These are the activations of a small neural network, seen along a few directions. Each row is one input.
In each table, some parts of the input vary, and every possible input appears once, in random order.
A made-up example of a description, with smaller parts first: one of 6 places along a line, together with either a single point or (one of 2 separate values, together with one of 5 places around a ring) or one of 11 places along a line.
Shared parts are said once, and a part with two or three values counts as separate values.
In the rows, zero is written as 128.

Other details of the inputs shift rows strongly along two fixed directions, in all tables alike. That doesn't count.

Rows:
r1: [159 103 155  94 157 185  41  93 127  37 125  96 134]
r2: [102 147  80 140 115 102 177 140 128 156  75 140 133]
r3: [103 119 137 173 118 174 174 167 141 201 145 109 129]
r4: [167  85  98 103  87 167 102 141 202  83  75  41 119]
r5: [185  76  90  96  31 128 102 151 171  59  69  29 102]
r6: [107 120 157 158 172 128 119  60  89 124 206 183 123]
r7: [ 97  85 134 153 172 123 124  71  95 117 188 169 111]
r8: [138 186 110 107  98  94 150 137 146 170 138 123 136]
r9: [163  84 185 135 158 126  61 139  87  22  66 115 155]
r10: [129 149 140 118 132  80 149 189 167 171 102 141 124]
r11: [138 134 144 130 143 103 152 179 191 180 125 142 123]
r12: [153  90 164 149 162 192  54  68 127  41 125  86 141]
r13: [117 171 145 131 173 101 119  85  41 111 152 187 159]
r14: [131 120 155 183 148 110 165 152 191 184 124 131 132]
r15: [128 127  89  96 102 123 129 150 164 124  78  90 116]
r16: [119 177 101 144 105 109 171 132 130 160  83 141 146]
r17: [131 162 106 106  79  89 158 136 141 163 140 138 109]
r18: [116 180 104 104 111 111 149 141 157 171 111 131 126]
r19: [ 99 149 118 150  96 141 178 196  94 174  98 128 140]
r20: [114 134 148 102 169 122 106  84  88 122 205 194 115]
r21: [ 77 108 138 149 216 144 120  71 101 130 166 175 125]
r22: [175  81  87 137  38 119 126 139 134  56  54  56 119]
r23: [181 109 159  97 144 168  41  89 116  36 153  89 144]
r24: [ 98 149 123 109 102 144 157 203 120 188 124 120 123]
r25: [134 160 102 146  73  85 179 127 114 151 114 146 128]
r26: [141 155 121 175 113 124 162 104 171 183 162 115 144]
r27: [ 98 102 128  96 179 115 111  91  84 121 195 194 103]
r28: [ 85 120 166 103 191 177 107 150  65 151 185 174 126]
Each input here is: one of 4 places along a line, together with either one of 2 separate values or one of 5 places around a ring.
The inputs of r1 and r12 match in every part but the place on the line of 4. If r11 is changed in the same way as r1 into r12, which row does it become?
Answer: r14
Change only the choice among 2 separate values in r9. List by row number the other rows that result.
Answer: r19
Change only the choice among 2 separate values in r28. List by row number the other rows that result.
Answer: r11

Rows:
r29: [104 171 103 140 135  87 185 107 186 228 184 175 112]
r30: [ 83 153 146 110 186 127 111 100  33 126 192 203 137]
r31: [112 166  98 164  82 114 198 169 188 207  79 112 128]
r32: [112 194  93 161 102  77 222 157 147 243 129 162 146]
r33: [148  87 154 147 180 151  75  53 102  52 161 127 141]
r34: [158 151 125 108 104 122 127 145 145 130 118 116 136]
r35: [196  75 138 122  77 165  89 185 204  78  74  15 135]
r36: [189  95 124  92  64 127  71 138 154  23  57  40 119]
r37: [118 102 140  96 141 134  70  99  51  32 131 143 115]
r38: [107 121 158 119 193 100  94  78  29  73 135 202 124]
r39: [ 92 165 128 111 161 120 144 139 135 171 133 170 125]
r40: [ 95 113 152 130 169 147 132 145  93 161 167 166 117]
r41: [102 122 127 114 157 156 116 126  91 125 129 134 127]
r42: [152  91 151 157 114 153 124 158 155 112  97  94 140]
r43: [153 113  82 148  55 138 162 122 206 159 133  60 119]
The inputs of r38 and r37 match in every part but one. If r33 is changed in the same way as r38 into r37, which row does it become?
Answer: r43
What is each input in this table made of?
Answer: one of 3 separate values, together with either a single point or one of 4 places along a line
Change only the choice among 3 separate values in r42. List by row number the other rows that result.
Answer: r35, r40
Change only the place on the line of 4 in r34. List by row number the other rows that result.
Answer: r35, r36, r39
Change only the choice among 3 separate values in r41. List by row number the other rows that result.
Answer: r31, r39
